These are the activations of a small neural network, seen along a few directions. Each row is one input.
In each table, some parts of the input vary, and every possible input appears once, in random order.
Descriptions start from the smaller parts, as in this example, which fits no table here: one of 5 places around a ring, together with either a single point or one of 11 places along a line or (one of 3 separate values, together with one of 6 places along a line).
Shared parts are said once, and a part with two or three values counts as separate values.
In the rows, zero is written as 128.

Other details of the inputs vary at random and push rows far along three fixed directions, the same in every table; ignore that.

Rows:
R1: [172 125 176 204 193 138  56 199 112 142 232 133 141]
R2: [ 63 115  17 136  63  96 108  70  70 189  35 113 136]
R3: [188  63 127 152  51  34 242 114  93 129 217 144 138]
R4: [133 172 158  83 156 146 189 116 199 108 117 157  64]
R5: [142 187 152  53 135 162 179 110 178  76 123 148  85]
R6: [ 92 119  64 141 132 151  48 148  76 150  61  88 123]
R7: [159 155 129 175 157 203  67 192  89 144 189 118 124]
R8: [125 163 110 146 172 187  87 188 126 159 125 103 127]
R9: [122 156 190  69 155 126 177 114 205  94 129 144 114]
R10: [114 149 129  90 122 185 175 118 188  66  85 144 105]
R11: [167 168 163  69 129 176 176 111 182  76 103 153  90]
R12: [210 103  85 143  86  40 213 131  89 116 197 145  98]
R13: [192  69 136 154  64  49 244 110 110 123 223 139 133]
R14: [160 103 186 180 201 139  46 193  93 140 219 130 121]
R15: [145 101 161 200 162 180  47 191 142 142 179 127 154]
R16: [191  82 125 148  68  10 219 104  94 118 217 153 133]
R17: [188  27 135 154  42  37 217 108 100  94 195 144 117]
R18: [165 127 171 203 192 138  51 192 107 145 223 129 144]
R19: [ 95 117  53 101 100  94 105  85  25 146  54 130 129]
R20: [ 53 141  58 108  93  44  99  61  58 178  65 100 182]
R21: [ 85 170 152  88 130 152 167 114 195 132  95 116 158]
R22: [ 90 142 138 105 120 161 148 100 216 113  83 120 158]
R23: [ 68  78  75 128  66  69 101  79  57 151  68  93 162]
R24: [175  80 167 220 157 167  63 199 131 135 218 131 144]
R25: [136 162 131  68 148 151 166 115 182 104  50 132  96]
R26: [193  65 150 127  89  26 218 101  97 105 219 151 104]
R27: [ 85  98  95 106  98  62  95  76  53 167  59 112 156]
R28: [149 208 137  76 127 157 183 112 194  82 126 148 111]
R29: [142 147 123 181 181 204  73 202  94 143 184 129 129]
R30: [146 113 143 197 169 195  61 187 123 138 149 127  85]
R31: [132 175 149  66 157 160 191 121 180  74 126 160  87]
R32: [198  53 156 138  88  44 199 105  96 111 178 154 117]
R33: [ 47 144  94 137 134 131  48 127  73 195  84  86 187]
R34: [115 210 139 102 166 163 162 119 217 123  95 147  98]
R35: [158 142 135 152 210 167  46 205  97 142 168 122  89]
R36: [ 51  98  49 120  59  76  95  70  76 172  50  99 186]
R37: [ 62 102 109 146 123 134  38 127  83 153  78  89 162]
R38: [ 97 198 137  99 151 190 175 127 215 140  80 131 106]
R39: [211  74 129 152  93  70 205 114  92 126 167 169  64]
R40: [133  94 176 190 167 174  40 190 120 127 163 112 138]
R41: [114 212 133  84 167 176 163 124 197  88 103 149 121]
R42: [185  65 146 124  81  22 215 105  89 110 216 152 106]
R43: [ 83  97  90 104  99  61  96  66  52 167  56 106 157]
R44: [175 124 179 203 189 135  64 195 114 140 232 132 141]
R45: [ 95 179 172  92 147 170 166 126 222 120 107 121 153]
R46: [ 97 141 147 100 114 159 159 107 225 108  88 128 153]
R47: [163 115 109 194 169 198  53 206 129 141 160 116 119]
R48: [ 88  92  88 108  91  51  98  68  43 170  61 111 157]
R49: [129 165 109  90  91 184 164 108 191  93  93 140 123]
R50: [ 95 125 160  95 111 140 160 103 199  93  77 118 136]
R51: [ 65 137  40 147 122 171  39 128  67 158  64 113 159]
R52: [ 88 179 182  59 171 149 141 111 208 106  92 130 125]
R53: [113 145 180  73 145 137 155  98 196 106  72 135 132]
R54: [ 74 138  64 129 109 171  23 123  50 145  59  92 138]
Each input here is: one of 6 places around a ring, together with either one of 4 places along a line or one of 5 separate values.
Question: The inputs of R2 and R4 match in every part but the place on the ring of 6. If R22 is changed in the same way as R2 into R4, which row does it become?
Answer: R26
Question: The inputs of R52 and R32 match in every part but the place on the ring of 6. If R35 is changed in the same way as R52 into R32, which row does it become?
Answer: R25
Question: Which other rows does R41 become when the place on the line of 4 takes its other values? List them by row number.
Answer: R12, R28, R34
Question: Which other rows does R20 become when the choice among 5 separate values takes its other values? List them by row number.
Answer: R1, R16, R18, R44
Question: Which other rows does R37 become when the choice among 5 separate values takes its other values? List them by row number.
Answer: R17, R23, R40, R50
Question: Which other rows does R2 become when the place on the line of 4 takes its other values? List them by row number.
Answer: R47, R49, R51

Rows:
R55: [125  93 115 131 104 100 147 117  99 127 130 123 124]
R56: [149  94 111 121  74  82 178  89 112 117 137 146 128]
R57: [ 91 157 137 154 177 194  36 176 133 151 121 101 144]
R58: [102 122  94 144 112 119  76 119  82 166  93 108 150]
R59: [110 156 152 129 182 169  92 162 164 134 126 123 126]
R60: [158 128 168 125 150 147 177 147 195  97 148 137 112]
R61: [133 134 127 103 112 103 173 108 148 103 119 133 134]
R62: [154 126 174 115 149 141 167 145 188  93 151 145 104]
R63: [109 146 143 116 142 146 130 132 144 139 121 128 128]
R64: [125 144 140 112 126 127 146 118 137 129 136 128 125]
R65: [140 126 142 124 120 132 147 123 169 107 122 135 117]
R66: [158 137 172 119 145 144 165 140 187  78 156 147 114]
R67: [166 122 159 124 114 118 179 115 157  93 155 155 114]
R68: [147  81 116 181 108 114  83 149  55 148 169 119 130]
R69: [186 158 149 160 198 217  96 208 154 100 179 144  76]
R70: [138 124 135 120 131 111 147 125 141 130 123 136 124]
R71: [127 154  75 116 118 145 123 119  92 137  92 135 101]
R72: [ 93 136 134 114 134 152 118 116 139 133  88 118 130]
R73: [116 150 155 102 146 148 158 136 177 117 127 132 121]
R74: [131 108 121 106  93 108 171 105 133 105 131 136 131]
R75: [ 84 168 137 120 168 168  78 136 147 157  88 121 136]
R76: [126 125 110 128  91 104 156 104 128 137 120 129 130]
R77: [112 137 126  91 124 112 161 111 154 123  94 126 130]
R78: [ 75 174 112 122 160 153  65 125 130 147  78 116 152]
R79: [155 128 142 139 121 126 161 135 170 113 153 138 116]
R80: [203  72 143 192 133  92 104 163  68 129 225 142 106]
R81: [ 95 160 125 131 154 170  76 132 142 148 102 124 148]
R82: [105 147 114 103 128 110 132 111 134 131 110 119 132]
R83: [ 89 116  84 142 113 118  65 130  65 165  97  94 156]
R84: [128 126 142 113 124 125 151 124 133 132 123 130 127]
R85: [112 143 144  95 126 135 138 107 144 119 107 127 124]
R86: [102 140 120 122 140 134 131 127 149 132 105 118 130]
R87: [171  89 113 184 126  81  97 150  54 153 201 131 122]
R88: [ 91 140 104 110  95 121 138 102 126 143  91 115 141]
R89: [ 93 142  98 133 132 116  70 114  78 171 104 112 144]
R90: [ 97 124  83 144 115 101  66 109  46 169  95 112 159]
R91: [128 105 123 152 140 113  83 141  88 149 134 128 125]
R92: [ 98 157 131  86 128 135 131 103 141 133  85 115 138]
R93: [167 135 174 129 146 142 158 138 183  85 158 154 112]
R94: [162  77 102 194 110  78  97 155  22 149 210 126 137]
R95: [117 105 107 121  89 102 140 111 107 125 118 118 132]
R96: [125 134 137 118 113 141 145 124 150 124 115 122 133]
R97: [164 138 181 115 143 146 162 129 184  97 154 149 104]
R98: [118 129 112  98  97  87 173  98 119 126 127 124 129]
R99: [127 110  95 116  81  86 155  88 102 138 109 133 145]
R100: [171 121 164 129 134 143 165 136 187  88 162 155 113]
R101: [168  68  96 201 106  82  81 154  37 161 181 120 134]
R102: [200  74 141 197 118  99 120 165  53 131 230 140 126]
R103: [113 129 134 120 137 141 135 133 141 129 111 116 133]
R104: [168 113 150 119 103 123 194 122 157 102 163 147 126]
R105: [202  94  82 191 125 118 104 171  35 138 196 145  84]
R106: [110 120 103 100  91  82 160  86 106 148  87 129 135]
R107: [117 138 148 110 138 140 130 118 153 128 103 136 120]
R108: [140 128 157 119 129 144 174 128 167 115 132 133 120]
R109: [ 74 118  75 138 116 115  49 119  67 161  76  95 151]
R110: [166 128 165 131 137 147 166 153 193  94 158 135 115]
R111: [ 96 158 135 139 176 171  80 146 157 146 100 117 133]
R112: [109 153 147 163 185 204  34 177 127 151 145 117 147]
R113: [ 98 141 107 137 148 147  76 140 121 144 116 116 150]
R114: [112 103 102 119 103  91 149 102 110 127 103 121 127]
R115: [132 127 110 110  98  84 167  94 123 118 110 136 138]
R116: [126 160  88  86 113 150 170 118 132 107  91 134  94]
R117: [117 142 128 112 140 147 123 129 160 118 109 124 143]
R118: [162 133 165 128 146 131 173 143 183 111 163 151 106]
R119: [120 144 131 117 116 124 153 113 132 122 130 133 136]
R120: [154 131 198 162 195 199  78 193 154 122 179 136 110]
R121: [152 108 118 132  90  90 185 121 140 112 155 133 120]
R122: [124 139 164 145 172 182  91 151 160 129 122 129 119]
R123: [ 85 159 129 117 164 184  67 144 144 138  90 107 156]
R124: [135 115 123 130 121 109 153 118 135 130 117 129 126]
R125: [157 113 139 111 107  95 182 119 129 110 158 131 120]
R126: [ 77 129  99 122 137 124  68 130  75 168  85 100 152]
R127: [118 151 159 111 150 161 125 136 166  98 123 131 130]
R128: [129 119 107 128 114 111 126 115 119 134 117 130 143]
R129: [ 93 138 116 114 118 128 104 105 101 132  93 120 144]
R130: [ 87 113  96  97  97  89 134  95  90 142  85 116 136]
R131: [107 134 128 105 116 145 130 108 141 120 103 129 139]
R132: [128 124 106 129 110 107 140 112 127 132 129 136 138]
R133: [ 95 159 146 132 163 191  57 143 160 137  87 116 134]
R134: [115 114 111 114 105  99 156  95 132 126  93 130 123]
R135: [194  90 139 199 126 101 119 161  72 134 227 148 121]
R136: [125 134 131 118 116 121 175 107 158 128 117 136 121]
R137: [181  72 135 197 129 107 129 173  76 137 224 132 115]
R138: [125 141 149 162 181 175  47 179 108 136 151 114 145]
R139: [135 133 122 115 111  98 175 112 142 107 139 137 130]
R140: [121 117  94 105  83  67 155  78  86 146 101 124 136]
R141: [138 108 120 127 101  98 170 104 122 134 119 133 126]
R142: [131 119 132  97 104  99 169 104 130 108 130 129 119]
R143: [ 86 130  91  90 101 109 133  87 128 123  71 121 146]
R144: [137 143 164 161 184 197  73 188 154 124 175 127 134]
R145: [169 143 173 116 150 138 165 137 189 100 154 144 111]
R146: [135 122 118 104 109  87 163 107 124 120 125 125 128]
R147: [ 98 145 132 129 171 154  50 145 118 139 109 110 134]
R148: [ 92 140 115 103 110 123 161  98 140 138  90 122 134]
R149: [129 167 101 106 135 179 132 135 125 121 100 134  95]
Question: The inputs of R58 and R101 match in every part but one. If R141 is changed in the same way as R58 into R101, which row does it become?
Answer: R124
Question: The inputs of R112 and R81 match in every part but one. If R119 is changed in the same way as R112 into R81, which row does it become?
Answer: R135
Question: The inputs of R144 and R132 match in every part but one. If R74 is changed in the same way as R144 into R132, which row does it become?
Answer: R100
Question: Describe the family of inputs behind these rows.
Answer: one of 5 places around a ring, together with either a single point or (one of 3 separate values, together with one of 6 places around a ring)
Question: Which other rows does R80 become when the place on the ring of 5 takes its other values? List them by row number.
Answer: R85, R97, R142, R147
Question: Which other rows does R70 become when the choice among 3 separate values takes its other values? List them by row number.
Answer: R91, R118
Question: Which other rows does R85 become when the choice among 3 separate values takes its other values? List them by row number.
Answer: R64, R92
